These are the activations of a small network on made-up records, seen along a few directions, one row for each record.
After each row come some of the record's fields: T, M, E, Z, J, W.
A field that a record lacks is written absent.
The largest differences between rows may come from other fields.
(in the rows, 500 means zero)
Random noise pushes rows far along 3 fixed directions. That doesn't count. These rows show it; they differ only by the noise:
[427 583 426 774 496 398 552 657 560 456 502 511 595 376 479 274 391 434
 524 571 595]
[550 506 503 500 493 462 488 519 491 497 483 544 445 495 527 497 566 375
 463 539 536]
[639 525 552 434 501 466 400 518 583 573 468 496 494 598 560 520 675 267
 481 491 567]
[549 517 556 188 507 495 564 304 190 461 667 657 200 472 655 834 604 643
 268 570 376]
[347 568 370 905 486 385 614 707 546 397 477 528 609 288 424 178 283 474
 550 606 603]

[359 487 559 569 429 368 542 467 410 573 431 445 761 501 477 396 456 468
 689 357 410] | <T:t3 M:m3 E:e1 Z:z2 J:j1 W:w2>
[318 675 425 769 512 423 739 589 333 373 711 611 478 225 543 390 251 818
 434 655 537] | <T:t4 M:m1 E:e2 Z:z1 J:absent W:absent>
[418 271 498 567 427 642 732 439 263 373 297 710 240 343 330 505 432 547
 621 576 469] | <T:t4 M:m3 E:e2 Z:z1 J:absent W:absent>
[455 636 398 700 600 497 393 668 783 562 578 257 776 476 435 332 298 638
 377 460 542] | <T:t2 M:m4 E:e2 Z:z2 J:j1 W:w2>
[624 410 554 480 506 598 354 537 713 563 329 440 556 662 423 491 656 279
 632 442 574] | <T:t2 M:m3 E:e1 Z:z1 J:absent W:absent>
[551 478 477 769 454 574 514 663 689 487 338 417 603 509 415 227 489 325
 704 484 672] | <T:t2 M:m2 E:e2 Z:z2 J:j4 W:w2>
[487 599 558 358 506 544 594 402 307 472 728 549 407 482 638 713 506 805
 386 517 451] | <T:t2 M:m2 E:e1 Z:z1 J:absent W:absent>
[611 622 583 522 502 498 473 555 604 593 564 473 578 576 580 473 624 410
 554 474 599] | <T:t1 M:absent E:absent Z:absent J:absent W:absent>
[701 745 656 253 565 456 371 426 548 662 755 460 512 653 753 717 744 501
 359 471 546] | <T:t4 M:m1 E:e2 Z:z1 J:absent W:absent>
[491 761 538 724 525 434 554 653 631 578 678 433 733 469 589 330 444 592
 555 483 634] | <T:t1 M:absent E:absent Z:absent J:absent W:absent>
[437 402 486 519 487 611 561 484 579 609 396 434 624 514 352 409 406 600
 666 357 439] | <T:t2 M:m3 E:e2 Z:z2 J:j3 W:w3>
[620 495 528 343 484 465 387 449 442 430 529 588 284 564 627 648 691 344
 366 589 531] | <T:t2 M:m1 E:e1 Z:z1 J:absent W:absent>
[559 450 531 662 483 586 511 601 654 527 342 492 529 522 393 361 528 338
 663 503 640] | <T:t4 M:m3 E:e2 Z:z1 J:absent W:absent>
[588 551 464 489 561 621 446 534 594 513 614 436 429 527 532 528 468 626
 436 506 529] | <T:t2 M:m2 E:e2 Z:z2 J:j3 W:w3>
[389 336 436 428 522 709 472 436 578 501 412 256 625 526 278 578 199 872
 527 235 313] | <T:t3 M:m2 E:e1 Z:z2 J:j1 W:w2>
[419 534 464 563 492 495 644 481 342 367 600 610 324 330 516 531 385 660
 411 627 504] | <T:t4 M:m1 E:e2 Z:z1 J:absent W:absent>
[347 536 563 427 465 278 473 416 313 616 528 495 707 492 555 504 536 427
 630 395 356] | <T:t3 M:m3 E:e1 Z:z2 J:j1 W:w2>
[467 625 508 753 489 478 577 652 616 529 532 474 673 439 479 292 439 493
 625 495 622] | <T:t1 M:absent E:absent Z:absent J:absent W:absent>
[704 732 508 447 623 401 112 582 863 648 684 223 634 694 698 524 625 339
 254 505 611] | <T:t2 M:m4 E:e2 Z:z2 J:j1 W:w2>
[629 332 570 345 454 647 540 421 429 487 357 598 285 567 440 642 664 372
 537 494 501] | <T:t1 M:absent E:absent Z:absent J:absent W:absent>
[560 211 438 378 472 610 476 433 418 341 249 636 188 520 358 626 576 347
 422 582 465] | <T:t2 M:m1 E:e1 Z:z1 J:absent W:absent>
[274 325 354 743 427 565 829 518 189 212 412 726 221 165 324 420 218 705
 515 686 448] | <T:t1 M:absent E:absent Z:absent J:absent W:absent>
[549 402 470 342 529 463 414 441 638 622 365 419 656 621 413 499 559 335
 512 380 417] | <T:t2 M:m1 E:e2 Z:z2 J:j3 W:w3>
[491 357 547 465 429 591 654 423 316 456 388 646 332 426 418 557 538 478
 591 533 493] | <T:t4 M:m3 E:e2 Z:z1 J:absent W:absent>
[509 478 511 590 456 481 558 543 505 483 443 555 496 456 468 414 525 360
 572 540 590] | <T:t4 M:m1 E:e2 Z:z1 J:absent W:absent>
[548 584 577 585 543 579 457 594 700 638 479 414 719 626 480 416 527 557
 630 373 582] | <T:t2 M:m3 E:e1 Z:z1 J:absent W:absent>
[448 275 349 498 540 784 553 481 410 269 393 502 208 425 305 608 260 842
 375 549 390] | <T:t2 M:m2 E:e1 Z:z1 J:absent W:absent>
[273 254 277 816 451 592 690 615 405 206 313 622 326 236 232 312 201 582
 518 720 521] | <T:t2 M:m4 E:e1 Z:z1 J:absent W:absent>
[723 545 607 540 488 542 361 598 778 636 419 398 594 685 545 408 725 176
 647 458 723] | <T:t4 M:m2 E:e2 Z:z1 J:absent W:absent>
[538 546 606 484 485 592 585 473 445 571 533 514 504 506 529 541 540 607
 584 440 528] | <T:t4 M:m3 E:e2 Z:z1 J:absent W:absent>
[599 275 516 376 456 622 423 463 504 440 280 572 328 594 392 602 673 267
 537 495 500] | <T:t2 M:m1 E:e1 Z:z1 J:absent W:absent>
[748 575 630 369 506 501 333 505 649 633 513 461 486 685 628 577 789 217
 503 474 631] | <T:t4 M:m1 E:e2 Z:z1 J:absent W:absent>
[500 701 643 429 552 508 517 473 533 692 681 445 769 601 611 557 540 751
 549 327 478] | <T:t2 M:m3 E:e1 Z:z1 J:absent W:absent>
[552 624 516 660 469 447 476 592 625 528 522 389 642 526 579 324 492 440
 567 476 619] | <T:t2 M:m2 E:e2 Z:z2 J:j4 W:w2>
[475 399 514 292 539 626 481 383 569 605 396 420 570 685 374 586 457 686
 597 273 294] | <T:t3 M:m3 E:e1 Z:z2 J:j3 W:w2>
[676 413 600 347 458 588 484 439 479 521 414 581 309 608 527 635 734 295
 533 522 562] | <T:t1 M:absent E:absent Z:absent J:absent W:absent>

Which values does each new row have?
[342 697 535 553 517 479 750 444 264 488 774 580 535 307 578 550 314 954
 447 524 440] | <T:t4 M:m3 E:e2 Z:z1 J:absent W:absent>
[595 545 573 553 469 513 498 561 591 560 481 494 551 556 523 442 626 337
 600 488 616] | <T:t1 M:absent E:absent Z:absent J:absent W:absent>
[514 467 557 523 464 526 591 480 437 516 444 579 464 474 479 484 549 449
 595 517 538] | <T:t4 M:m3 E:e2 Z:z1 J:absent W:absent>
[585 562 547 496 507 527 497 511 532 525 563 494 457 522 566 535 566 484
 486 540 583] | <T:t4 M:m2 E:e2 Z:z1 J:absent W:absent>
[582 399 551 516 478 635 554 508 482 492 367 571 352 513 433 522 562 441
 587 512 565] | <T:t4 M:m3 E:e2 Z:z1 J:absent W:absent>
[597 469 548 315 491 598 492 401 377 442 557 549 269 569 591 722 603 606
 387 542 484] | <T:t2 M:m2 E:e1 Z:z1 J:absent W:absent>
[510 330 394 576 507 614 464 530 539 375 380 433 319 447 400 485 357 503
 456 577 531] | <T:t2 M:m2 E:e2 Z:z2 J:j1 W:w2>
[478 325 499 340 536 679 585 350 435 522 371 542 376 511 336 640 425 706
 531 410 324] | <T:t2 M:m3 E:e2 Z:z2 J:j3 W:w3>
[438 418 300 600 550 487 444 529 433 285 521 519 216 310 471 523 321 547
 226 754 471] | <T:t2 M:m4 E:e2 Z:z2 J:j1 W:w2>
[519 689 548 441 540 535 592 460 384 495 781 511 405 450 676 642 458 819
 377 554 524] | <T:t4 M:m2 E:e2 Z:z1 J:absent W:absent>
[581 444 508 486 493 596 430 523 597 480 449 443 467 597 483 521 550 464
 520 477 565] | <T:t2 M:m2 E:e1 Z:z1 J:absent W:absent>
[657 575 554 575 539 597 430 614 715 585 473 420 557 607 501 434 581 438
 553 462 644] | <T:t4 M:m2 E:e2 Z:z1 J:absent W:absent>
[603 423 489 680 470 535 443 638 728 491 280 487 510 546 386 308 573 170
 626 530 678] | <T:t4 M:m1 E:e2 Z:z1 J:absent W:absent>
[501 629 471 752 512 496 527 658 640 491 565 416 602 443 529 313 404 534
 552 553 663] | <T:t4 M:m2 E:e2 Z:z1 J:absent W:absent>
[578 443 642 303 454 557 501 389 390 578 469 571 469 609 541 674 705 443
 574 418 472] | <T:t2 M:m3 E:e1 Z:z1 J:absent W:absent>
[391 368 445 388 467 491 622 379 240 346 489 665 311 391 466 643 457 600
 399 591 379] | <T:t2 M:m1 E:e1 Z:z1 J:absent W:absent>
[558 366 462 408 511 659 561 448 374 372 458 608 156 450 446 661 498 588
 365 627 486] | <T:t4 M:m4 E:e2 Z:z1 J:absent W:absent>
[508 500 438 541 568 626 422 595 652 490 524 400 564 542 421 488 428 625
 431 478 526] | <T:t2 M:m4 E:e1 Z:z1 J:absent W:absent>
